Each row below holds a small network's activations on one input, seen along a few directions.
In each table, some parts of the input vary, and every possible input appears once, in random order.
A made-up example of a description, with smaller parts first: one of 3 separate values, together with either a single point or one of 11 places along a line or (one of 5 places around a ring, together with one of 6 places along a line).
Shared parts are said once, and a part with two or three values counts as separate values.

Other details of the inputs shift rows strongly along two fixed directions, in all tables alike. That doesn't count.

A family of inputs:
row 1: [892, 269, 131, -225, 287, -717, -640, -78, -13, 71, -355, 914, -396]
row 2: [135, 66, 237, 127, 102, 233, 670, 28, 409, 26, 269, -475, 298]
row 3: [-127, 272, 134, 61, -59, 9, 653, 22, 363, 111, 316, -316, 458]
row 4: [-129, 282, 100, 431, -178, -225, 739, 133, 26, 171, 174, -227, 338]
row 5: [39, -2, 193, 165, 156, 219, 663, 161, 474, 54, 281, -313, 335]
row 6: [-589, -410, -610, -19, -222, 397, -512, -68, -689, -45, -287, -65, -397]
row 7: [789, 428, 43, -28, 158, -707, -584, -115, -167, -222, -101, 793, -273]
row 8: [744, 377, 64, -198, 270, -485, -519, -313, 128, -250, 173, 791, -90]
row 9: [794, 399, 289, -448, 356, -470, -584, -131, 167, -291, 103, 434, -177]
row 10: [-767, -729, -321, -335, -296, 588, -537, -175, -236, 29, -96, -164, -216]
row 11: [-487, -399, -267, -113, -141, 385, -541, 61, -588, -394, -364, -403, -451]
row 12: [876, 349, 9, -267, 419, -451, -577, -292, 178, -54, 108, 851, -179]
row 13: [-547, -273, -256, -182, -201, 277, -546, 86, -649, -288, -303, -384, -329]
row 14: [61, 69, 205, 397, 44, 42, 717, 380, 211, 101, -21, -331, 256]
row 15: [-158, 213, 104, 205, -55, -32, 687, -82, 263, 115, 416, -178, 473]
row 16: [31, -96, 47, 154, 64, 152, 661, -108, 429, 499, 157, -120, 435]
row 17: [-111, 341, 131, 304, -164, -185, 684, 248, 130, 161, 54, -358, 363]
row 18: [-684, -509, -218, -83, -201, 374, -578, 99, -474, -144, -389, -117, -447]
row 19: [14, -12, 246, 301, -227, 11, 708, 238, 232, 508, -62, -119, 254]
row 20: [-773, -637, -259, -248, -110, 585, -563, -96, -194, -157, -74, -213, -256]
Description of these inputs: one of 2 separate values, together with one of 10 places around a ring.
Changing only the choice among 2 separate values turns row 7 into row 8. The same change can be made to row 14. Which row results? -> row 5
Change only the choice among 2 separate values in row 4. List by row number the other rows that result. -> row 15

A family of inputs:
row 21: [-280, -316, -52, 311, 39, 481, 612, -52, 361, 194, 301, -180, 329]
row 22: [10, 22, -151, -170, -14, 91, -334, -158, -215, -316, 54, -41, -113]
row 23: [64, -208, -60, -18, -58, -3, -287, 13, -316, 28, -278, 55, -281]
row 24: [6, -168, -103, -386, 158, 240, -420, -148, 48, 22, 5, -12, -136]
row 25: [-74, -20, 15, -185, -67, 46, -376, -38, -161, -330, 88, -36, -148]
row 26: [-165, -13, -238, -20, -136, -80, -306, 35, -251, 1, -102, 262, -187]
row 27: [-425, -111, 92, 335, -106, 252, 700, 337, 158, 129, -14, -636, 312]
row 28: [783, 659, 257, 165, 284, -680, 335, 17, 315, 151, 160, 481, 282]
row 29: [-212, -36, 102, -159, -7, -56, -357, 50, -114, -300, -44, -9, -214]
row 30: [-429, 20, -160, 302, -128, 267, 801, -31, 22, 157, 197, -607, 390]
row 31: [-178, -218, -44, -368, -114, 13, -371, -221, 33, 65, -32, 203, -66]
row 32: [977, 489, 446, 133, 309, -517, 335, 246, 419, 122, -103, 327, 53]
row 33: [-76, -100, -103, 61, -160, -55, -330, -48, -299, 76, -232, 194, -219]
Describe the family of inputs behind these rows. -> either one of 3 separate values or one of 10 places around a ring
List by row number the other inputs of the same sort as row 27. -> row 22, row 23, row 25, row 26, row 28, row 29, row 30, row 32, row 33
